Each row below holds a small network's activations on one input, seen along a few directions.
Each table varies a few parts of the input and shows all the possible inputs, shuffled.
A made-up example of a description, with smaller parts first: one of 2 separate values, together with either a single point or one of 11 places along a line or (one of 5 places around a ring, together with one of 6 places along a line).
Shared parts are said once, and a part with two or three values counts as separate values.

Other details of the inputs shift rows strongly along two fixed directions, in all tables alike. That doesn't count.

Rows:
r1: [-12  22 -11 -12  18 -11   5 -14  -5 -17 -13  -9 -10  46]
r2: [  3  11 -10  -5  14  -6   7  -8 -15   6 -13  -6  -4  52]
r3: [  4   5  -5  -5  -9  20  -4   4  -2 -10  18   7  11  -4]
r4: [ -1 -27  41 -11   8  -9  -9  -5   9  -4   1   1  -4 -37]
r5: [-11  -4  35  -1  20 -44   3 -22  -6   7 -22  -9 -15   4]
r6: [  5   1  -7  -2 -14  22  -4   2  -3  -5  14  -1  15  -1]
r7: [  0   9  -6  13 -10  14  -5   6   0  -7  13  12  10  -7]
r8: [  2   3 -10  12 -18  13  -4   6  -4   4  10   8  11  -4]
r9: [  6   3  -8  -8 -13  16  -2   5  -6  -3  18  12   8  -4]
r10: [-15  -4  29  -7  29 -42   5 -15   0   4 -33  -3 -24   0]
r11: [ -9  20 -10   9   8 -11   3 -11  -8  -7 -16  -7   1  40]
r12: [ -5  10 -12   6 -13  14   0  11   8  -5  11   7   3 -11]
r13: [  9  -3  -8  19 -12  17  -1  12  -5  11  10   9  10   1]
r14: [ 8 -5 -7  3 -8 28 -2  8  1  0 14 -5  9  3]
r15: [-15  -3  33  -4  29 -42   3 -14   3  -3 -33  -7 -24   3]
r16: [ 18 -27  36   5   4 -26 -10 -14  13   3   1 -15   4 -39]
r17: [ 15   4 -26   3 -12   6  -2   6  11   0  11   0   2 -13]
r18: [  0   4 -14   6  -6  12  -3  15  -4  -2   5  24   0 -13]
r19: [ -5   9 -16   4 -12  13   1  10   5   2  10  11   1 -13]
r20: [ -4   5 -18   7 -17  15   1   8   4   6   7   3   6 -10]
r21: [ -6  14 -10  15  14  -7   6  -5  -4  -3 -17 -10  -5  45]
r22: [ -5 -25  38   8  -5 -12  -5  -9  10   6   0 -13   3 -38]
r23: [-11  19 -19   3   7 -15   6  -6 -11   4 -17  -4  -5  35]
r24: [  1   0 -10  -3 -14  24  -3   3   2  -8  14  -5  10  -3]
r25: [ 16   5 -22   5 -12   8  -5   8  15  -8  12  -4   4 -11]
r26: [ 4  4 -9 10 -7 14 -5 12 -4 -6  7 25  2 -9]
r27: [ -4   8  -9  11 -11  16  -5   6   6  -9  14   8   5  -8]
r28: [  3   1 -10  16 -11  20   1  16   6   6   7   0   7  -3]
r29: [  7 -35  39  -8   2 -10   1  -3  -2  26   2 -12   0 -34]
r30: [  6  -4 -14  -4  -9  25   4  12   0  12  11  -1   5  -3]
r31: [ -5 -23  38 -16   1 -13   1  -7  10   3   4 -12  -5 -40]
r32: [-15  -5  30  -5  21 -46   6 -18  -5  11 -23 -11 -18   0]
r33: [  0 -30  34 -15  -5 -13   0  -8  -2  17   3 -13   1 -39]
r34: [ -5  14 -16  10  13 -12   7   0 -12  11 -17  -4  -6  42]
r35: [ -2  14  -8  16  15  -8   6  -5  -9  -1 -16  -6   0  46]
r36: [  3  -1 -13 -11  -5  16  -2  13  -3  -4  11  21   4  -8]
r37: [  7  -3 -10  -1  -9  26   2  13   4   4  11  -5   6  -1]
r38: [  0 -22  41   7   6 -13  -7  -3   3  -1  -3   8  -2 -40]
r39: [ 15 -28  27  -1   2 -30  -5  -9   9  14   1 -12  -4 -44]
r40: [  2   2 -14 -11 -11  15   2   9  -6   1  17  10   5  -8]
r41: [  5   1  -5  -5  -3  20  -8   9   0 -14  12  19   9  -4]
r42: [ 18   3 -18  10 -10   9 -10   4  13 -12  14  -3   8  -8]
r43: [  0   1 -13  -8 -16  22   2   7   4  -4  11  -6   7  -6]
r44: [ -4 -22  39   6   6 -12  -9  -3   9  -3  -3   5  -7 -41]
r45: [  0   1 -15 -12  -5  19   0  12   3  -5   9  18   1 -11]
r46: [  0   2 -11  -9  -5  20  -3  14   6 -12   9  15   2  -9]
r47: [ -8  17 -17   8  14  -9   9  -1  -5  10 -20  -7  -9  40]
r48: [ -6 -13  37 -17  17 -38   5 -27  -9   9 -23 -21 -10  10]
r49: [-13  22 -19 -19  16 -14  13 -10  -7  -5 -15  -6 -14  41]
r50: [  0   0 -17 -10 -16  21   3   6   0   4  11  -1   5  -8]
r51: [ -4  17 -10 -14  20 -13   4  -8 -11 -11 -17  11 -10  46]
r52: [-14  21 -16   3   7 -12   7  -7   0  -5 -20 -11  -7  37]
r53: [  1  12  -6  -1  18  -3   6  -9 -12  -1 -14 -11  -1  52]
r54: [ 22   1 -19   9 -13   5  -8   3   5  -2  14   6   9  -7]
Description of these inputs: one of 6 places around a ring, together with either a single point or (one of 2 separate values, together with one of 4 places along a line).
Changing only the place on the ring of 6 turns r16 into r17. The same change can be made to r3. Which row results?
> r49
List by row number the other rows that have the place on the ring of 6 in common with r4.
> r1, r14, r21, r22, r24, r27, r42, r44
A walk changes only the place on the ring of 6. It starts at r48 and steps to r33. List the rest of the walk in order.
> r50, r43, r24, r6
Change only the choice among 2 separate values in r10. List by row number the other rows that result.
> r45
A walk changes only the place on the ring of 6. It starts at r19 and steps to r32. List the rest of the walk in order.
> r5, r7, r27, r12

Rows:
r55: [-17  17  12 -14  21 -13   3 -16  -3 -24 -23   0  -7  43]
r56: [  6 -10  25   1  -2  -8   5  -5 -10  21  14  -3   0  -8]
r57: [  2  -5  20  24  -1 -13  -7  -5  18  -6  -2  -8   5 -16]
r58: [  6 -10   6 -22  12 -11   0  -1   9  -6   6  -4 -12 -28]
r59: [ -8  10 -17 -29  17 -20  14 -16  -6   8 -16 -28 -11  33]
r60: [ 11 -14  19   5  13 -11 -12  -6  -9  -6   5   6   4 -16]
r61: [ 10  27 -39   7  -2   8  -3   5   1 -16 -13  18   3  49]
r62: [ 15 -20  13   4   7  -9 -11  -2   5  -4 -13   7  -2 -18]
r63: [ 12  11 -25  -9 -22  17  -8   8  13 -22  24  12  12 -15]
r64: [ -7  19 -30  16 -18  22  -5  21 -17  -1  20  44  10 -15]
r65: [  6   4 -28  28 -24  31  -5  14   3   2  14 -14  24  -5]
r66: [-17  13   3 -20  37  -6   8  -5  -8 -15 -22  -1 -21  42]
r67: [ 19  -3 -27   5  -6  30  -5  25   4   0  10  23   2  -7]
r68: [  2 -11  13  20  14  -8  -3   6  12   3   0 -10  -8 -20]
r69: [-14  12   6 -13  31 -10  -1 -14  -8 -27 -26  -2 -12  39]
r70: [-17   2   3 -13  -4 -23   0  -2   4  -5  -4  12 -13 -38]
r71: [ 14   8 -15  14 -26  25  -6   5 -11   0  29  13  21   2]
r72: [ 10 -17  17  -1  -8  -6   5  -1   6  23  -4  -2  -7  -9]
r73: [  8  12 -20  33 -29  27  -6   8  10  -4  19  -3  16  -4]
r74: [ -5  29 -49  20  -1  19  11  13  -5   7  -4 -20   5  50]
r75: [  4  -5  12 -14 -12 -14  -3 -17   8  -3   7 -14  -1 -20]
r76: [  3  -5  11 -20  -7 -10   6  -9   9   9  11 -13  -9 -20]
r77: [  8 -26  10  -6  -3  -2   6   3  -1  28  -9 -12   1 -10]
r78: [ -8  20  -1  15  24 -27   9  -7   9  -2 -20 -14 -15  40]
r79: [  4  -4  11 -22   3 -14   3  -3  14  -3   9  -3  -9 -23]
r80: [  7  -9  25  -1   8 -12   1   1  -4  10  12   8   0 -11]
r81: [-10 -10  31 -16   8   6   4   3   7  -3   3   5  -5 -12]
r82: [-15  22 -36  37 -22  22  -4  24   6  -5  11  27   6 -21]
r83: [-32  -2  23  -7   1  -2   2   3  -5  -4 -11  22 -10 -29]
r84: [ -6  -2 -18  -9 -22  46  -4  12  -7  -6  14   1  21   2]
r85: [  4 -10  14  25   9 -11 -11  -3  12  -9  -4 -10   1 -21]
r86: [-14 -21  22 -22   2  14   7   2  -5  15   0 -15   1  -9]
r87: [  7  12 -21  28 -25  30   3  17  11   9  23  -4   8  -2]
r88: [  1   0 -11  -3  10 -19   5 -15 -11   8 -34 -17  -2  44]
r89: [  9  -9  25   5   3 -14  -8  -8  -4  -3   7   8   9 -12]
r90: [  0  13  -4  -4  37 -24   4  -8 -18  -2 -14   1 -15  42]
r91: [ -3   7  -5  -2  17 -22   5 -20 -26   6 -18 -18   5  47]
r92: [ 11 -15  18  -3   3  -9   1   5  11  12  -6   8  -6 -13]
r93: [-12 -12  31 -15  -3   9   7  -3   1   9   6  -5  -6  -8]
r94: [  4 -20  16  -4   3  -4   6  -1 -17  27   8 -13   8  -9]
r95: [  1 -15   4 -20  -6  -9  -1 -14   2   3   1 -23   6 -21]
r96: [  7 -10   6 -15   6 -15  -9  -9   8 -17   2  -5  -4 -27]
r97: [ 12 -16  18   6 -13  -9  -3  -9   5  10  -8  -2   1 -10]
r98: [ -4   7 -10  -2 -27  42  -4   7  -1 -13  20  11  15   3]
r99: [-12  39 -57  11  -3   7   3  16 -11  -7 -23  37  -9  42]
What do these inputs look like to the network?
> one of 5 separate values, together with either a single point or (one of 2 separate values, together with one of 4 places along a line)
Changing only the choice among 5 separate values turns r61 into r57. The same change can be made to r99. Which row results?
> r82
List by row number the other rows that have the choice among 5 separate values in common with r86.
> r55, r66, r69, r81, r83, r84, r93, r98
List by row number the other rows that have the choice among 5 separate values in common with r60.
> r56, r64, r71, r80, r89, r90, r91, r94
Change only the choice among 2 separate values in r63. List by row number the other rows that result.
> r79
Change only the choice among 2 separate values in r88. List by row number the other rows that result.
> r77

Rows:
r100: [ 1  2 -7 -9 -6 13  3  6  0 -1 10 -1  4  1]
r101: [ 12 -12   3  15 -22  30 -13  21   7  -5  29  26  17 -47]
r102: [-12  22 -15   3  20 -17   3  -4  -4 -13 -23   7 -14  39]
r103: [ -8 -13  35  -1  13 -36   1 -14   5   4 -16  -6 -15 -27]
r104: [ -3 -24  41  -4  11 -21   3 -14  -4  19 -10 -24  -4 -12]
r105: [ -2   4  -2   3  -3   9  -5   4   0 -12   4  13   3  -2]
r106: [  0   4   7  -8  15 -23   0 -15   2  -6 -12 -11  -8  17]
r107: [-15  22  -9 -15  24 -17   8 -13  -8 -10 -21  -1 -14  45]
r108: [ -2 -24  35 -11   8 -21   4 -12  -3  19 -10 -17  -6 -14]
r109: [  5 -24  16  -9 -11   8   0   4   1  14  12  -2   7 -34]
r110: [  2  -5   2  -2  -1  -2  -2   1   9   0   1  -3  -2 -14]
r111: [ -1 -20  34   4  -2  -3  -7   1   4   0   3   8   4 -37]
r112: [ -7  26 -24   9  15 -21   9 -11 -11   5 -25 -17  -9  57]
r113: [ -5  -4  20 -12  14 -24   1 -18   2  -3 -15 -16  -8   8]
r114: [ -3 -14  21 -10   0  -1  -1   2  -1   2   2  11  -5 -30]
r115: [  0  16 -34  -7 -12  31   0  16  -4  -8  14  24   5   7]
r116: [ -8  24 -27   9   1  -1   0   5  -3 -11  -6  15  -5  20]
r117: [  9 -15  -1   4 -21  29  -2  15  -4  16  20   4  14 -25]
r118: [  3 -21  30   7   7 -19   0  -8   3  17 -11 -20  -3 -15]
r119: [ -3 -20  31  -7  -2   2  -3   1   4   0   8   6  -2 -43]
r120: [ -4 -16  32  -5  15 -27  -1 -11   9   3 -14  -6 -12 -24]
r121: [  3  17 -32   0  -5  16   2   1  -5  -9   3  -4   9  33]
r122: [  2  22 -47  -8 -17  38   1  18  -4  -8  17  19   8  19]
r123: [  8  -1  -8   9 -13  21 -11  14   4 -12  20  22  10 -21]
r124: [  0  -8  20   2  10 -17   2 -15  -5   9 -14 -23  -1  14]
r125: [ -7   6   6  -1  17 -20   2  -7   1  -8 -18   0 -14   9]
r126: [-15  -4  27  -9  21 -25   2 -12  -5  -3 -18   0 -14   5]
r127: [ 20 -20   6  21 -26  29  -8  13   6  12  29   2  21 -34]
r128: [  1  -5   3  -2   0  -3  -3   1   8  -3   1   1  -5 -15]
r129: [-13  21 -13 -15  19 -14   7 -11  -8 -11 -17  -4 -14  45]
r130: [ -4  21 -15  -9  13 -12   6 -11  -5 -11 -16 -12  -5  47]
r131: [ 19 -25   8   6 -25  24 -10  10  10   6  31   1  20 -52]
r132: [ -1   3   4  -2   1   2  -3  -2   1 -12  -1   6  -2  -3]
r133: [ -3 -19  37 -11  10 -26  -3 -17   6  -1 -10 -13  -9 -20]
r134: [ -2  17 -32  -5  -3  18   5   4  -7  -4   4  -1   6  32]
r135: [  6  -8 -12  -7 -25  36  -5  20   3  -1  28  21  10 -35]
r136: [ -7 -19  35 -16  10 -20   1 -12   4   6  -6 -13  -8 -21]
r137: [ -4  -5  18  14   9 -28   7 -13  -1  19 -18 -19  -7  10]
r138: [  0  -2  -1  -1  -7  -5  -1   0   8   3   3  -2  -1 -18]
r139: [ -3 -24  40  -9  11 -23   4 -15  -1  16  -9 -23  -5 -13]
r140: [-13  -3  22  -7  17 -20   3  -5  -8   3 -17  10 -11   3]
r141: [ 10   0 -28  11 -29  31  -3  17   6   4  26   7  17 -25]
r142: [  9  14 -24   6   0   5   1  -2  -4  -4   1  -7   5  34]
r143: [  0  -9  21  -4  11 -21   3 -17  -2   6 -15 -24  -3  13]
r144: [ 11  18 -40   4 -16  31  -7  14   2 -17  22  17  10   9]
r145: [-10   2  14  -4  16 -33   3 -15   3   1 -19  -6 -15  -1]
r146: [ -5  17 -18  -2  18 -19   8 -11  -4  -2 -22 -14  -9  45]
r147: [ -3 -11  19   9   1  -4  -5   6   6   1  -2  12  -1 -28]
r148: [  9  18 -42   5 -18  32  -1  20   4  -8  17  10  10   9]
r149: [ 12 -21  25  -3  -5  -6  -5  -2   9   3  11  -8   5 -35]
r150: [  7  27 -55   8 -24  34   1  21   1  -8  21  13  12  14]
r151: [ -4 -19  34   0  11 -21   7 -12  -7  23 -15 -15  -6   2]
r152: [  0 -17  19  -1  -8 -11  -4  -2  10   5   6  -1  -3 -44]
r153: [-10  28 -17  -9  23 -18   6 -15  -7 -17 -24  -3 -12  56]
r154: [ 16  13 -38  16 -19  35  -5  15  -4  -2  21   4  19  17]
r155: [  7  -8   6  14 -11  13  -1   2  -1   9   8  -7  12  -1]
r156: [  1  27 -30   3   7   6  -1   2  -5 -21  -3  12  -3  35]
r157: [  3  17 -30  19  -4  15   4   8  -3   4  -1  -1   5  36]
r158: [  5 -21  18 -12 -10   7   0   6   3  10  12   1   4 -36]
r159: [-17  27 -18 -10  23 -15   8  -6 -15 -11 -25  12 -16  54]
r160: [ 10  -9  -9  12 -25  19  -3  12   6  11  20  -1  13 -30]
r161: [ 13   2 -16   4 -17  28  -9  13   7 -11  25  18  13 -22]
r162: [  2  20 -34   7   1   7   5   3  -3  -2  -6  -6   1  41]
r163: [ 10 -12  -5  14 -28  43  -2  20   0  13  30   6  20 -24]
r164: [-14 -11  36  -5  18 -23   1  -8  -3   2 -14   2 -10  -9]
r165: [ -8  33 -38  13   0   6   2  10  -6 -11  -6  20  -1  33]
What do these inputs look like to the network?
> one of 6 places along a line, together with one of 11 places along a line
Change only the place on the line of 11 in r126. List by row number the other rows that result.
> r100, r104, r107, r119, r129, r134, r136, r139, r163, r164
